Each row below is a small network's average activation on inputs in which a field has the value named, seen along a few directions.
Related values have similar rows: they may be neighbours, one step apart, or belong to one group.
In the rows, 500 means zero.
Strong random noise was added to every row along 3 fixed directions; ignore it. To show where, here is one row again and again, with new noise each time:
[ 42 397 622 621 238 380 553  75 519 424 679 896 525]
[384 495 523 485 379 389 521 538 457 519 448 565 445]
[365 502 514 483 380 392 499 521 457 505 453 596 419]
[513 446 579 536 393 403 688 642 454 603 481 456 643]
[188 513 527 363 271 276 360 388 495 460 290 446 263]


J, 12 values:
j9: [479 589 463 321 435 402 338 308 567 373 427 355 405]
j7: [278 438 530 544 539 580 456  56 471 352 617 564 534]
j10: [231 292 644 527 329 462 764 347 604 521 592 528 876]
j12: [741 422 543 742 723 554 723 507 456 609 714 416 834]
j2: [652 540 393 444 521 599 357 551 576 530 411 389 249]
j8: [569 682 334 466 735 577 313 457 358 420 532 560 270]
j5: [445 645 595 498 549 560 294 382 528 388 586 599 415]
j11: [138 256 755 526 211 273 712 285 659 447 334 135 668]
j1: [669 603 457 290 676 559 268 599 536 426 421 435 397]
j3: [658 367 482 554 518 570 548 510 580 673 452 419 658]
j4: [802 526 451 504 581 638 587 686 575 695 461 289 569]
j6: [784 503 485 555 503 521 737 984 412 611 460 320 675]
J is arranged as 4 separate groups.
Which other values are in the same group as j3? Give them in the order they are listed.
Answer: j2, j4
Which other values are in the same group as j12? Give them in the order they are listed.
Answer: j7, j8
Which other values are in the same group as j6? Give them in the order they are listed.
Answer: j10, j11

P, 12 values:
p12: [581 486 381 499 652 599 386 491 482 544 416 525 187]
p4: [652 600 449 360 537 562 324 744 654 487 351 321 481]
p9: [442 520 285 385 648 684 210 427 450 426 373 573  96]
p10: [754 609 557 579 807 552 523 833 322 522 558 486 708]
p5: [463 707 397 478 679 509 330 475 397 299 624 730 299]
p7: [362 426 656 413 307 404 574 167 676 554 538 459 737]
p2: [626 441 557 518 496 478 697 915 494 514 484 446 449]
p6: [232 483 448 373 262 326 378 598 497 503 327 403 286]
p3: [569 577 602 365 314 405 423 423 601 506 303 262 467]
p8: [428 510 485 390 478 370 422 356 388 355 418 350 446]
p11: [552 536 414 537 541 499 346 342 483 635 437 459 357]
p1: [342 505 356 544 422 493 540 601 478 456 476 698 408]
P is arranged as 4 separate groups.
Which other values are in the same group as p4? Give them in the order they are listed.
Answer: p7, p3
Which other values are in the same group as p8? Give them in the order they are listed.
Answer: p10, p5
Which other values are in the same group as p12? Give them in the order they are listed.
Answer: p9, p11

T, 14 values:
t1: [493 462 603 627 553 496 553 368 447 490 626 476 685]
t6: [500 440 550 559 350 434 600 602 522 509 520 521 477]
t13: [366 471 511 593 465 573 549 539 529 535 567 778 411]
t10: [552 443 491 625 590 525 533 402 413 491 665 599 560]
t14: [552 552 441 416 549 521 358 580 557 569 292 260 297]
t8: [495 613 548 351 469 412 374 433 562 444 373 335 401]
t4: [616 417 580 473 422 546 614 433 578 588 443 273 714]
t2: [479 483 486 556 387 397 605 617 491 541 510 533 661]
t11: [475 514 407 580 607 591 467 312 393 481 643 754 433]
t7: [561 559 514 465 508 601 440 379 538 449 600 668 498]
t3: [544 631 496 390 579 413 348 540 502 460 390 332 393]
t9: [268 560 312 391 544 589 114 257 558 394 499 761  70]
t5: [386 475 522 517 433 479 628 572 469 429 490 604 618]
t12: [481 369 541 509 489 432 731 688 465 517 501 386 698]
T is arranged as a line.
A walk along T starts at t12 and steps to its neighbour t5. Put t1, t14, t4, t7 in the order it reaches them.
Answer: t14, t4, t7, t1
List every value one step from t6, in the order listed.
Answer: t13, t2
List every value one step from t11, in the order listed.
Answer: t10
